A small network was shown many inputs. Here are its activations along a few directions, one row for each input.
Each table varies a few parts of the input and shows all the possible inputs, shuffled.
Descriptions start from the smaller parts, as in this example, which fits no table here: one of 4 places along a line, together with either a single point or one of 9 places along a line or (one of 2 separate values, together with one of 5 places around a ring).
Shared parts are said once, and a part with two or three values counts as separate values.

Other details of the inputs vary at random and push rows far along two fixed directions, the same in every table; ignore that.

Table:
x1: [  1   3  24  21  17   5   6  -8  11  21  21 -55 -55  29 -11  -2 -39]
x2: [  2 -14 -32   2   7  11 -23  10   0 -39 -18  40  56 -26  -2   6   6]
x3: [ -9  -6  -6  37  30  37 -43  17  17 -17  -4 -13  25   6 -22   2 -19]
x4: [ -4   6   2  24  20  32 -25  12  14  -8   7 -15   3   7 -21   2 -16]
x5: [ -5   0 -13  -8 -10 -18  17 -10  -8  -7   3   3   0   1   2   9  16]
x6: [  7  -2 -37 -32 -32 -30  25 -17 -10 -15 -25  62  34 -28  19   1  40]
x7: [ -7  13  12  17  11   6  -7   4   5  -2  -2 -26  -7  21   9  -9  -6]
x8: [ -7  21  12 -22  -6 -17  24 -11   0  25   5 -21 -18   4  16 -11   2]
x9: [  7  -3 -13  -1  13  17 -27  12  -6 -30 -39  51  44 -31   9   4  -4]
x10: [  3  -4 -35 -28 -20 -16  25 -17 -16 -27 -16  41  30 -22  17  -1  36]
x11: [ -3   0 -30 -47 -28 -35  45 -22 -15  -8  -7  39  15 -25  17  -7  41]
x12: [-16  -9 -10  13   9   9 -17   1  -1 -20   5   7  15   0  -7   4  -5]
x13: [  5  13 -17 -33 -20 -16  14 -11  -6  -8 -26  47  36 -26  26   3  29]
x14: [-12   2 -31  -6   5   6  -4  -2   2 -14 -18  32  40 -24   2 -11  26]
x15: [ -1  -8  11 -66 -55 -54  58 -37 -37  15   8  22 -47  13   5  12  23]
x16: [  6   4  -1  -9   4   6 -14   9  -2 -10  -4  19  14  -6  -3   5  -3]
x17: [-10  -5  15  -1 -15 -20  15 -15  -7  16  22 -27 -48  29  -8   4 -14]
x18: [ 21 -30   8  57  25  35 -38  37  20  19  22 -21   1 -15 -20 -12 -25]
x19: [-11   5  18  -7  -5  -2  -5  -4  -7   8   4  -9 -15  12   3   8 -15]
x20: [ -7   5 -13  25  32  25 -37  12  10 -20 -12   3  40  -2   6 -10  -1]
x21: [  6  -3  19 -36 -27 -32  37 -19 -14  17  13 -17 -43  25  -3   7   0]
x22: [  8 -15 -31  -2  -3  -1 -23   9  -4 -28 -25  46  47 -25   0   6   4]
x23: [ -2  20  22 -11  -7 -11  26 -17  -2  22  11 -43 -37  25  15  -4  -5]
x24: [ 24 -16  36  24   7  21  -8  24  10  41  29 -39 -32  -6  -9  -6 -24]
x25: [ -1   0 -14 -22 -13 -21   4  -6 -15  -8 -15  33  19  -9   7  11  24]
x26: [ -4  11   7 -16 -10 -20  26 -16   3  12   7  -7 -15  16   8  -4  14]
x27: [ -4   5  -6  36  34  36 -38  23  20 -22   9 -11  25  -2 -12   0 -22]
x28: [ -1  19  17  30  33  37 -43  26  19   0   4 -26  10   6  -4   2 -37]
x29: [-13  11  10  36  25  14 -37  20  11  -6  -7 -19  11  15   0   3 -12]
x30: [-21  -6   2  30  18  26 -31   4   7  -9   6 -13   2  14 -21   3 -14]
x31: [  1  16  37  -1  -5  -5  11   4   2  18  18 -41 -51  33  -5   2 -22]
x32: [  3   5  -6 -56 -52 -54  82 -42 -16  11  12   9 -36   8  16   3  40]
x33: [ 1 -1 11 -3 -5 -5 -6  7 -3 -6 -8 -2 -3 11  0  5 -9]
x34: [-11   7 -27  10  22  15 -40  23   7 -29 -36  47  73 -35  16 -14  15]
x35: [-20  -1   2  42  33  33 -65  29  10 -26 -15  11  39   0  -5   0 -22]
x36: [ 38 -41 -19 -45 -52 -28  48  -5 -30   5   3  63   4 -53   1   4  42]
x37: [ 25 -31  14   0 -22   4  26   4  -7  32  25  -8 -35 -11 -22  -2   8]
x38: [ 18 -23  35  42  22  28 -19  28  16  37  38 -48 -32   7 -22 -11 -27]
x39: [ -3   1  13  14  16  20   3  -9   6   7   8 -31 -31  16 -18   2 -22]
x40: [-19  27  50  47  27  11  -3   5  33  32  33 -96 -58  63  -4 -13 -33]
x41: [  4   2  20 -11   6  -3  15 -13  -4  13   8 -19 -36  15  -4   2 -18]
x42: [  0   6  12  12  16  16 -26  14   9  -1  -4 -17  10   6   0   5 -26]
x43: [-13  13  16  11  -1  -2  26 -18  16  21  22 -49 -41  36  -9  -5   2]
x44: [  8   0 -14 -39 -39 -41  50 -30 -20   5  -2  11 -24   3  16  -1  27]
x45: [ 26 -26  21  13  -8   9  -5  25  -2  20   9   4 -11 -19  -6  -5  -2]
x46: [ -7   6  -7 -12  -8 -24  24 -12   3  17   8 -13 -18   4   8 -14   8]
x47: [ -9  -4 -38  20  17  22 -41  13   2 -35 -32  47  68 -28  -6   9  20]
x48: [  7   2  -9  10   6   8 -19  11   6 -10  -1   9  10  -6  -6   3 -12]
x49: [  1   8 -15 -16  -7  -8 -10   2 -11 -11 -27  38  38 -23  16  13  16]
x50: [ -2   3   0  -3 -14 -27  17 -12  -5  13   7 -16 -27  16   0   7   4]
x51: [  5  -1  11 -22 -12 -16  44 -26  -9   9  16 -21 -48  12  -3   5  -8]
x52: [ -2   7  -3 -53 -30 -43  50 -26 -17  17   1  14 -17  -2  15  -9  30]
x53: [-13   6  -8  36  28  32 -23   4  15 -11   0 -26  13  13  -8  -9  -4]
x54: [  8   1 -20   1  25  31 -41  15   0 -29 -41  53  63 -44  12   7 -11]
Each input here is: one of 6 places along a line, together with either a single point or one of 8 places along a line.
Question: The inputs of x27 and x31 match in every part but the place on the line of 6. If x32 is changed in the same way as x27 into x31, which row does it become?
Answer: x40
Question: List by row number the other rows that have the place on the line of 6 in common with x20.
Answer: x15, x16, x21, x25, x26, x38, x41, x52
Question: Change only the place on the line of 6 in x33. List by row number the other rows that result.
Answer: x2, x3, x21, x22, x42

Table:
x55: [ 19 -20 -12  53  42  52 -56  46  25  -6  -1  11  54 -42  -8 -15 -14]
x56: [  2 -12  -8   6  -5   0   7  -2   0   2   8   0  -2  -3  -9   0  10]
x57: [ -1  -1 -24  -1   7   4 -19  10   0 -16 -22  41  51 -32  14  -7  16]
x58: [  8 -23 -22  -4 -18  -8   1   4 -10 -10  -8  41  24 -24  -3   2  27]
x59: [-16  16  -9  21  32  22 -46  10   9 -35 -24   8  38   7   4   7 -22]
x60: [ -1   6 -24 -13   3   0  -1  -4  -1 -14 -22  35  38 -26  14  -4  17]
x61: [ -4  13  -1   4  13  13 -26  13   4  -9 -19  16  33 -11   9   0   1]
x62: [ -7  13 -15 -43 -26 -36  45 -31 -13   0  -9  18  -5   0  21  -4  30]
x63: [ 11  -1   4 -46 -39 -37  22 -13 -28  -3 -18  36 -11  -4  12  17   8]
x64: [ -1   6  -1   3  12  10 -29  10  -2 -18 -19  16  23  -4   4  10 -17]
x65: [ -8  -8 -33 -27 -16  -9   3 -15 -18 -36 -23  57  34 -17  -1  12  22]
x66: [-15  24   9 -11  -1  -9  10 -12   2   1  -4 -15  -8  21  12   0   4]
x67: [ 29 -13   4 -43 -32 -21  35  -5 -20  19  -5  34  -9 -33  12  -3  17]
x68: [ -6 -14  -4  28  19  25 -38  17   4 -17   0   6  19  -3 -17   5 -15]
x69: [  7  -6   1 -15 -25 -27  40 -12  -4  21  20 -13 -27   3   4  -8  19]
x70: [  2   3  13 -26 -24 -33  37 -15 -10  26  10 -11 -34  10  11  -6  12]
x71: [ 16   1  35  20  17  27 -23  26  10  22   7 -23 -12  -2  -3  -4 -27]
x72: [ -7 -17 -14  46  34  40 -69  33  11 -28 -11  22  50 -14 -19   4 -19]
x73: [ -2   4   7  12  14  10 -31  14   0 -13 -11   2  11   4   2   9 -23]
x74: [  0   7  -1 -26 -14 -21  27 -15  -7  11  -1   4  -8  -4  13  -4  14]
x75: [  0   1 -31 -35 -28 -31  42 -23 -10  -9  -7  32  14 -14  16  -5  43]
x76: [ -5  21  46 -14 -10 -20  35 -23  -3  30  27 -70 -87  56  -4  10 -34]
x77: [-12  22   6  -7   3  -2   1  -6   2  -1  -9  -7   1  13  10  -1   2]
x78: [ 13 -19  40  30  15  29 -14  17   8  27  34 -49 -50  17 -31   3 -44]
x79: [ 18 -20  38  33   8  20   6  13  13  41  44 -63 -60  18 -26  -7 -28]
x80: [ -7  -1 -18  66  54  48 -60  35  36 -14   2 -16  53 -12  -7 -16 -15]
x81: [ -1  -8 -23 -49 -36 -28  32 -27 -28 -20 -15  49   3 -11  -2  15  26]
x82: [-11  16   3   0  12   4 -16  -3   0 -17 -15  -4   4  15   4   9 -19]
x83: [ -3  -9 -18   8  10  19 -23   4  -2 -25 -12  26  26 -12 -14  10  -5]
x84: [ -5 -10   9  46  22  21 -18  14  17  10  25 -42 -14  17 -18  -7 -14]
x85: [ -9  16  36  26  16   8 -18  14  15  24  15 -50 -27  31  -1  -5 -24]
x86: [  8 -17 -20 -47 -38 -25  25 -18 -30 -16 -15  57   7 -21  -2  17  25]
x87: [-18   3  -2  49  33  26 -22   6  23  -6  16 -43  -1  26 -15  -9 -12]
x88: [ -7  14  27 -10 -18 -34  67 -32   7  45  47 -83 -89  52  -3 -12   0]
x89: [  5  -8 -10   9  -3  -7   2   7   6   7   7   2   9  -9   2  -9  14]
x90: [ 20  -6  34  14  13  21 -24  21   2  13   6 -19 -21   3  -8   7 -42]
x91: [ -4   8 -29 -40 -18 -23  24 -20 -13 -15 -25  47  29 -23  22  -3  34]
x92: [  3   3  -3  -9 -11 -15  36 -15   4  16  17 -19 -24   5   2  -8  13]
x93: [  2  -8 -11   4  -4   3  11  -7   1  -2   6   1  -3  -2  -9   0  10]
x94: [ -3  14  29  -7  -9 -12  13  -3  -1  23  10 -29 -33  23   7  -1  -5]
x95: [ -3  17   6 -10   0   0   1  -3   0   1 -10   2   3   2   9   2   2]
x96: [ -6  -4 -14   5  -2  -1  10  -9   2  -6   4  -3  -1   4  -7  -2  13]
Question: The inputs of x85 and x70 match in every part but one. If x66 is changed in the same way as x85 into x70, which row does it become?
Answer: x62
Question: The inputs of x96 and x81 match in every part but one. If x58 is changed in the same way as x96 into x81, which row does it become?
Answer: x72
Question: What do these inputs look like to the network?
Answer: one of 6 places around a ring, together with either a single point or one of 6 places along a line
Question: Start at x63 and move only the place on the line of 6, one step at a time. The first step leads to x73. Which rows follow, in order?
Answer: x64, x76, x82, x59
Question: List by row number the other rows that have the place on the ring of 6 in common with x55.
Answer: x69, x75, x80, x88, x89, x92
Question: Change only the place on the ring of 6 in x79. List by row number the other rows that result.
Answer: x55, x67, x71, x78, x90
